Here are a small network's activations along a few directions, averaged over the inputs that share one value of a field.
Related values have similar rows: they may be neighbours, one step apart, or belong to one group.
Strong random noise was added to every row along 8 fixed directions; ignore it. To show where, here is one row again and again, with new noise each time:
[ 292   44  -88   41 -133  173 -370  -78 -120 -163  -71 -352  310   60
 -428 -417  205  -31 -117  -71   76   65]
[  -7  -87 -178   10   82   34  159  191   19   68  163  117  105   23
 -213   25   -4  -37  -23  191   19   51]
[ 259   30 -268  352 -208 -109 -546  306  -93  339  238  160  -67  184
 -141  408  -81  -41  202 -142  -80  134]
[ -96   54  175 -200  130  197  141 -179  -15 -152    6 -189    9  -68
   37 -290  -33  105 -135   15  103 -102]
[ -36 -222 -268  215   48   -8 -147  -54 -162 -167  -57 -125   75   13
 -196  -90 -216 -242 -165  -93 -146  102]
[ 220  297   10 -133  -17  211 -394  -41   39 -109  224 -295  228   98
 -255 -376   73  196  -86 -200  133  -28]
[-233   78  -70   51  -27  274 -186  -92 -187  -60 -142  -71   86  192
   58  -33  -57  -81 -193 -111 -269   91]
[ 275 -148 -250  216  258 -113  -73 -118  167 -104 -114  140   51  -83
   21   40 -182  237   76   25 -296   85]
[ 308  -58  -78  116   63  163 -202  -12   42 -144  -86  -21  243  288
 -218  -23  173  139   37  151 -259   34]
[  89 -110  -57  147  -31 -227 -266  241  -89  135  587  -87 -297    8
 -154  213 -394 -182  102 -217  316 -110]


Field VAFUP:
busem: [ 190  -42  176  -89   41  -26  135 -157  127 -288  -97 -214   90  -84
  -48 -206   10  116   89   39   38 -105]
maf: [ 277 -201   45  -67  103 -188  -29 -188  185 -341  104 -164  118  288
 -164 -118   -2   37   -5   60  -54 -187]
mube: [-593  106   -8  -70  -95  102   61  157 -193   15   37  -13  130  271
  140  150  -27 -291 -178  -21 -210  109]
fadu: [ 138 -181 -152   86   59 -311  201  -69  135    2 -209  102   40 -195
  152  -24   60  137   76   90  -97  -15]
gav: [-166 -108  -65  184 -289  -50 -154  189 -315   72 -128    3   41  188
   27  339    6 -363  -17  -33 -232   87]
dap: [-281  241 -187  -66  170  165  342   45  157   35 -188  334  260    0
  129   41  108  125  -80  174 -460  181]
ves: [ 101  120 -231   21 -136  134  -28   52   38  127 -119  149  249 -157
 -257 -128  283   65   45   80   69  170]
vol: [ 180    9   44  -44   59   71  -95   86   75  -84  200  -98    4  141
 -214   47   29  -88   37  -27  197  -93]
vum: [ 356  -87  219 -117  -63 -227   40 -333   99 -131 -451 -190 -129 -330
  -55 -289  292   90  177   76  393 -136]
fes: [-300  304 -108 -209  -42   59   22  -68   62   57   39  -19  -15 -380
   25 -289 -155    7 -273 -371  289  158]
rona: [  57  -35   19 -183  124 -199  297   72  263  -77   57  217   19  -76
  -45 -125    8   98  -85  117  100  -30]
tigus: [-345 -150 -135  -26   57   57  254  327 -140  101  270   75  -99   61
 -212  114  -91 -381 -126  179  105  -19]
valu: [ 367 -150  413   16 -131   72 -174 -176  -21 -235 -170 -203  -81  270
  -46   60  309  -44   73   26  122 -160]
nakud: [ -30   55 -249   10   97 -142   -4   51  163 -127   53  -27  403  -46
 -126 -306   74   52 -149  -35 -112  130]
katuz: [-148  122  156 -233  -37  180  158    9  -76   70  136 -178   98  -93
 -125 -273  199  -65  -18   39  253  -22]
siv: [  63  116  320 -299 -151  349  483    2  -31    1 -366  -43  290   15
 -125 -367  717  135   20  550   64  -44]
The values of VAFUP form a ring.
- Name the neighbours of tigus, in listed order. => ves, katuz
- Name the neighbours of mube, in listed order. => gav, nakud
- Name the neighbours of fes, in listed order. => vol, valu
- Name the neighbours of dap, in listed order. => busem, siv

Field TUZ:
nota: [ -48  281 -142  -36  185   16 -196  107  258  299  336  515 -217  160
  321  524 -242  315   50 -254 -124   42]
pifek: [ 381  252 -426  263  -98   11 -485  -82  205  -39 -362  156  197 -312
 -115 -118   66  223  -32 -321  -93  315]
dod: [-448  -40   41 -139  374   -3  364 -469   20 -268  163 -191 -378 -484
  399 -228 -855   44 -171 -222  102 -178]
senar: [-297   78 -229    2   93   12   27  123   52  -47  -21  218  160  274
  200  184 -134  -64 -164  -65 -602  133]
bib: [  67  150 -207  180  168 -210 -326  185  220  -86  432   27   65  320
   18  257 -337  182  196 -189 -417   12]
vutiz: [-215  195  -70  233 -261 -130 -156  394 -179  784  185  397 -154  -28
  441  573  -85   27  190  -35 -141  184]
kena: [ 291  199   94  -51 -242   71 -416   94 -114   79   97 -214  252  247
 -385 -270  493   -8   43   75   88  -24]
met: [   3  468  203 -151 -298  122 -216  109   10  241  113 -131  115 -101
  138   85  288  249  178 -154  127   76]
tise: [-132  312 -168 -251   61  194   22  157  307 -140   29  115  515  403
 -183  -10  183   49 -179   16 -177  141]
tum: [ -19 -270   76 -129   63  -42  320 -113  -26  -94    5 -101 -132 -163
 -164 -315  109 -163 -117  212  486 -203]
kaba: [-291  202   24 -207   83 -240  172 -406   73   41 -381   68 -167 -554
  651 -234 -190  229 -173 -371   49  124]
bemal: [-272  177   99 -256  333  346  -15 -276   -9 -282   26 -173  145  172
   94 -471 -108  179 -281 -187 -175 -130]
zut: [ 135   95  152  -79   87  250  384 -241   26  -39 -372  -88   16 -415
  -11 -315  248  223  101  182   37    3]
musal: [  46   27 -142  157   12 -116 -340 -134   55 -299 -224 -161  155  148
   32   69 -204    8  -75 -334 -402   88]
nodu: [  30   82  244 -197  -17 -260 -153 -251    2  -65  294 -275 -388 -237
  158 -402 -224   15  -53 -426  507 -303]
fiviv: [-277 -214 -187 -138  390  -12  408 -170  121 -259   95  -25  -60 -366
  -23 -313 -449  -15 -298  -29  153   -1]
pusat: [ -48    3 -379 -169  129 -134  -14  411  -49   68  728 -221  173 -270
 -487 -399 -359 -166 -181  -75  489   12]
forer: [ 138  -52 -267  470 -385    0 -351 -286 -275  150 -812   16  -35 -462
  -19  -41  104 -197   41 -189 -145  419]
Each value of TUZ is a pair of two hidden parts, and every pair occurs once (3 first parts, 6 second parts).
- senar and fiviv share the first part; senar and kaba share the second. Which value has the first part of kaba and the second part of fiviv? => nota
- kena and musal share the first part; kena and nodu share the second. Which value has the first part of nodu and the second part of musal? => tise
- tum and pifek share the first part; tum and bemal share the second. Which value has the first part of bemal and the second part of pifek? => forer
